A small network was shown many inputs. Here are its activations along a few directions, one row for each input.
Each table varies a few parts of the input and shows all the possible inputs, shuffled.
A made-up example of a description, with smaller parts first: values(3) and (point or line(11) or (line(4) and ring(5))).
Shared parts are said once, and a part with two or three values counts as separate values.

Other details of the inputs shift rows strongly along two fixed directions, in all tables alike. That doesn't count.

Table:
x1: [349, 38, 39, 234, 65, 125, 145, 1, -89, -63, -247]
x2: [392, 25, 0, 99, 446, 156, -73, -83, 194, -56, -28]
x3: [-605, 119, -23, -216, -457, -91, -375, -121, 53, 50, -11]
x4: [-188, -77, 256, 481, 179, -22, 519, 275, -249, -8, 34]
x5: [-220, -100, 235, 313, 227, 278, 429, 225, -298, -321, 59]
x6: [789, -173, -442, -632, 532, 141, 81, -191, 146, -125, -380]
x7: [-275, 211, 182, 22, 9, -21, -130, 121, 163, -176, -9]
x8: [-425, -180, 5, -106, -475, -156, -377, 57, 61, 186, 334]
x9: [26, -8, 437, 353, 528, 197, 378, 292, 122, -397, 118]
x10: [-367, -40, 114, 180, 434, 257, 309, 264, -69, -294, 274]
x11: [188, -21, -11, -65, -240, 134, -33, -255, -37, 126, -131]
x12: [974, 388, -154, 26, 117, -28, 148, -99, 229, 5, -92]
x13: [726, -132, -371, -748, 135, 86, 237, 16, 221, -379, -160]
x14: [-517, -429, -100, -579, 141, -30, 104, 155, -85, -163, 18]
x15: [-291, 84, 150, 212, 388, -107, 282, 281, 101, -93, 340]
x16: [-153, 203, -138, -163, -401, -304, -268, -430, 125, 201, -88]
x17: [554, 49, -51, 162, 312, 191, -89, -80, 62, 65, -79]
x18: [-353, 86, 72, 210, -242, -183, 121, 138, -189, 354, -75]
x19: [-555, 212, 229, 118, -14, -262, -56, 69, 53, 114, 9]
x20: [186, 67, -42, 169, 451, 56, -154, -75, 120, -196, -81]
x21: [-67, 319, -131, -181, -199, -93, -32, -111, 168, 148, 34]
x22: [-50, -65, -315, -264, -321, -75, -553, -471, 146, 283, -21]
x23: [947, 169, -449, 22, 162, 6, 114, -150, 124, 207, -87]
x24: [-853, -297, 402, 482, -124, -51, 123, 248, -418, -88, -32]
x25: [-293, -132, 121, -56, -550, -173, -379, -49, 40, 48, 142]
x26: [422, -61, -150, 270, 314, 195, 63, 15, -117, 22, -160]
x27: [-650, -6, 275, 223, 2, 179, 154, 149, -318, 26, -84]
x28: [-509, -234, 261, 201, -441, -121, -212, -147, -230, 345, -225]
x29: [130, -202, -143, 122, -106, 52, -209, -174, -93, 332, -112]
x30: [-110, 59, -85, -199, -408, -225, -404, -104, 289, -305, 160]
x31: [-9, 2, -29, -72, -427, -142, -309, -20, 74, -204, 137]
x32: [-116, 49, -129, 28, -158, -254, -41, 129, 61, 106, 364]
x33: [405, 338, -407, -368, -485, -81, -70, -159, 170, 280, 57]
x34: [536, 159, -406, -255, -376, -72, 88, -172, 134, -9, 199]
x35: [514, 263, 192, 301, 635, 77, 598, 273, 202, -389, 145]
x36: [-621, -140, 340, 178, 24, 124, 102, 24, -124, -124, 84]
x37: [-706, -383, 458, 450, -120, 31, 176, 220, -362, 85, -14]
x38: [-263, -111, 127, 438, 292, -15, 538, 418, -220, 152, 246]
x39: [367, 397, -304, -306, -563, -271, -288, -101, 279, 242, 75]
x40: [-819, -288, 167, 376, 158, 70, -68, -100, -509, 140, -149]
x41: [-46, -19, 232, 291, 265, 233, 306, 17, -286, -126, -208]
x42: [551, 227, -298, -195, -411, -263, -136, -89, 290, -45, 207]
x43: [-305, -117, -239, -362, -398, -17, -282, -133, 220, 89, 368]
x44: [212, 98, 323, 466, 598, 444, 649, 490, -175, -159, -162]
x45: [560, -254, -152, -440, 210, -42, 50, 235, -52, -164, 20]
x46: [169, -376, -156, -491, -88, -301, -538, -252, -207, 192, -372]
x47: [409, -104, 195, -268, 364, 69, 161, 309, -213, -83, -363]
x48: [103, 125, -311, -78, -337, -372, -491, -326, 91, 362, -20]
x49: [971, 231, -522, -98, 206, 122, 115, -281, 108, 165, -40]
x50: [-191, -68, -175, -316, -428, -171, -432, -38, 369, 18, 404]
x51: [426, -220, 468, 91, 863, 141, 429, 266, -379, -269, -540]
x52: [-347, 140, 16, -74, -434, -495, -424, -347, 160, 200, -87]
x53: [712, 298, -340, -234, -15, 25, 191, -113, 350, -212, 201]
x54: [-586, -45, 291, 196, -353, -238, -407, -146, -195, 46, -176]
x55: [-475, 57, 139, -166, -435, -167, -449, -62, 201, 131, 34]
x56: [222, 169, -63, 213, 484, -91, 26, -116, 144, 35, -26]
x57: [-820, -41, 391, 310, 96, -3, -22, -123, -230, -124, -211]
x58: [49, -203, 332, -62, 943, 248, 632, 170, -231, -292, -558]
x59: [283, 44, -30, 236, 332, 119, -131, -20, -51, -75, -94]
x60: [714, 317, -237, -326, 1, 315, 42, -43, 397, -59, 46]
x61: [231, 83, 441, 367, 608, 217, 330, 99, 89, -264, -154]
x62: [-899, -133, 273, 215, 135, -131, -78, 256, -48, -218, 283]
x63: [425, -69, -38, 132, 480, 511, 597, 312, -8, -140, 337]
x64: [-493, -39, 140, 66, -58, 46, 22, -13, -72, -328, 79]
x65: [-428, 31, -248, -92, -282, -346, -441, -443, 5, 355, -18]
x66: [409, -116, -503, -354, -618, -40, -260, -26, 267, 218, 350]
x67: [156, -113, -104, -138, -321, 160, 35, -76, 4, -59, 156]
x68: [-275, 96, -333, -281, -335, -248, -160, -128, 216, 127, 406]
x69: [59, 152, -251, -209, -576, -292, -227, -411, 5, 340, -106]
x70: [-30, 21, 237, 473, 957, 396, 412, 114, -202, -250, -152]
x71: [721, -221, -54, -423, 135, -64, 30, 138, -76, -283, -170]
x72: [-695, -235, -131, -125, -448, -90, -219, 11, -196, 70, 293]
x73: [-671, -103, 178, -35, -431, 63, -126, -24, -222, 295, -37]
x74: [-547, -244, -96, 14, -447, -124, -199, 149, -146, 128, 247]
x75: [-231, -203, 195, 386, 498, 312, 227, -11, -338, 148, -116]
x76: [-74, 106, 198, 28, -188, 61, -150, 119, 58, 148, 7]
x77: [-140, 99, 361, 289, 367, 34, 49, 13, 27, -292, -196]
x78: [-628, -263, -36, -652, -204, -170, -169, -26, -91, 73, -347]
x79: [-704, -107, 360, 498, -64, -262, 150, -12, -406, 341, -244]
x80: [810, 219, -190, -214, 56, 232, 5, -269, 333, -102, -83]
x81: [899, 412, -227, -189, -26, 219, -25, 137, 315, -186, 17]
x82: [-83, -53, 351, 364, 196, 304, 376, 351, -180, 159, -144]
x83: [442, 115, -549, -313, -279, -58, 83, -61, 177, 131, 402]
x84: [423, 93, -119, 26, 219, 186, 129, 308, 150, -259, 325]
x85: [225, 54, 100, 8, -279, -49, -268, -185, 91, 91, -124]
Description of these inputs: line(5) and (values(2) or (values(3) and ring(5))).
Changing only the line(5) part turns x67 into x63. The same change can be made to x34. Which row results? -> x83
Changing only the line(5) part turns x71 into x51. The same change can be made to x42. Which row results? -> x12
Change only the values(2) part in x13. List by row number the other rows that result. -> x71
Change only the values(3) part in x22. List by row number the other rows that result. -> x65, x70
A walk changes only the line(5) part. It starts at x84 and steps to x31. List the rest of the walk in order. -> x81, x54, x59
Change only the line(5) part in x9. List by row number the other rows that result. -> x2, x50, x55, x61

Table:
x86: [344, 179, 120, 447, 667, 328, 555, 115, 11, -45, 4]
x87: [628, 147, -380, -379, -234, 11, 31, 12, 187, -123, 54]
x88: [137, 10, 129, -35, 279, 145, 338, 288, 78, -152, 189]
x89: [85, -229, -68, -125, 105, 15, -108, -265, -70, -25, -170]
x90: [-522, 85, 277, 324, 83, -92, 122, -32, -52, 107, -29]
x91: [263, -22, -317, -317, -273, 25, -61, 0, 167, 88, 263]
x92: [-621, -128, 14, 102, -597, -253, -399, -202, -130, 379, 35]
x93: [-184, 59, -208, -266, -290, -246, -217, -114, 125, -27, 100]
x94: [-433, -85, 179, 42, 56, -40, -172, 83, 40, -117, 84]
x95: [357, 236, -181, -123, -387, 16, -186, -146, 145, 104, 2]
x96: [144, 115, -53, -164, -85, -21, -25, 21, 124, -200, 19]
x97: [-142, 38, -35, -174, -179, -138, -39, 37, 27, -95, 36]
x98: [-802, -128, 350, 117, -158, -128, -205, 97, -139, -33, -27]
x99: [-249, -47, 143, 41, -49, 23, 102, 126, -147, -113, -46]
x100: [-105, -36, 85, 215, 302, 165, 394, 213, -194, -116, 30]
x101: [-159, -222, 204, -113, 47, -64, -72, -140, -122, -101, -238]
x102: [47, -23, -158, -108, -259, 50, -221, -48, 72, 0, 76]
x103: [-144, -139, 256, -15, 356, -12, 43, 33, -256, 85, -455]
x104: [648, 40, -343, -262, -146, 185, -156, -15, 269, -103, 152]
x105: [-300, -150, 66, -120, -208, -35, 42, 165, -60, 77, 175]
x106: [-360, 137, 374, 363, 135, 71, 131, 76, -131, -9, -43]
x107: [-375, -89, 26, 89, -116, 16, -14, 13, -159, -20, 20]
x108: [-196, -149, 214, 61, 19, 122, 10, 211, -87, -113, 15]
x109: [376, -68, 112, 155, 891, 276, 377, 101, -222, 9, -398]
x110: [527, 60, -182, 158, -1, 35, 43, -14, -3, 35, 49]
x111: [-134, 85, -54, -95, -72, -119, -118, -51, 96, -130, 34]
x112: [417, 52, 157, 357, 298, 102, 331, 207, -147, -81, -56]
x113: [334, 257, -307, -57, -204, 3, -243, -270, 214, 143, 108]
x114: [450, 24, -119, 4, 326, 261, 53, 86, 176, -189, 159]
x115: [674, 413, -286, -106, -62, 37, -115, -187, 368, -19, 83]
x116: [-670, -167, 87, 91, 67, -91, 95, 81, -180, 85, 147]
x117: [23, -18, 7, -201, -188, -13, -251, 55, 167, -135, 86]
x118: [424, -82, 217, 107, 732, 278, 453, 226, -270, -41, -481]
x119: [-295, -28, 112, 126, -336, -313, -249, -66, -98, 137, -13]
x120: [-40, 134, 292, 300, 259, 101, 337, 120, -10, -34, -67]
x121: [33, 6, 28, 353, 163, -69, 37, -12, -119, 92, 48]
x122: [-115, 19, -184, 12, -358, -204, -363, -235, 92, 291, 82]
x123: [-48, 18, -8, -167, -27, -61, 139, 121, 72, -91, 106]
x124: [-616, -190, -90, -164, -322, -186, -240, -47, -27, 230, 282]
x125: [477, 199, -155, -79, -231, -73, -126, -82, 266, 66, 23]
x126: [348, -95, -67, -92, 322, 141, 52, -37, -190, 125, -385]
x127: [-97, -285, 227, -23, 95, 43, 88, -35, -237, -74, -292]
x128: [296, 200, -163, -24, -166, -142, -173, -144, 259, 97, 65]
x129: [-36, 21, -134, -20, 36, 2, -46, -51, 28, -91, 77]
x130: [239, -222, -199, -299, -217, -7, -230, -318, -14, 5, -160]
x131: [-502, -139, 109, -79, -437, -122, -306, 15, -82, 28, -2]
x132: [9, -71, -116, -301, -4, -202, -328, -241, -34, 172, -367]
x133: [-34, 9, 47, 74, -301, -90, -99, -11, -24, 185, -36]
x134: [216, 109, -249, -306, -67, -103, 16, -14, 250, -85, 172]
x135: [-27, 65, 314, 315, 640, 234, 333, 276, 11, -318, 17]
x136: [-510, -161, 193, 50, 1, -35, 245, 230, -218, 2, 61]
x137: [48, 89, 42, 69, -186, 6, 89, -33, 23, 114, -54]
x138: [-250, 2, 200, 385, 106, 144, 261, 27, -156, 141, -22]
x139: [433, 254, 8, 302, 283, 348, 285, 40, 5, -9, 23]
x140: [-182, -23, -267, -185, -241, -153, -171, -120, 22, 47, 121]
x141: [776, 253, -284, -44, -36, -114, -86, -114, 270, -37, 72]
x142: [-366, -141, -31, -18, -98, -18, 133, 79, -134, 69, 144]
x143: [220, -101, 35, -141, 252, 11, 19, -185, 36, -167, -197]
x144: [-620, -135, 230, 258, 144, 25, -65, 69, -158, -17, 55]
x145: [161, 57, -219, -315, -131, -79, -74, 6, 271, -5, 271]
Changing only one part turns x108 into x104. The same change can be made to x95. Which row results? -> x139
Describe the family of inputs behind these rows. -> ring(5) and (values(2) or line(4) or line(6))
List by row number the other rows that have the ring(5) part in common with x116. -> x86, x89, x109, x113, x114, x121, x122, x124, x129, x140, x144
Change only the line(6) part in x97. List by row number the other rows that result. -> x88, x96, x98, x117, x123
Change only the line(6) part in x94. List by row number the other rows that result. -> x93, x111, x134, x135, x145
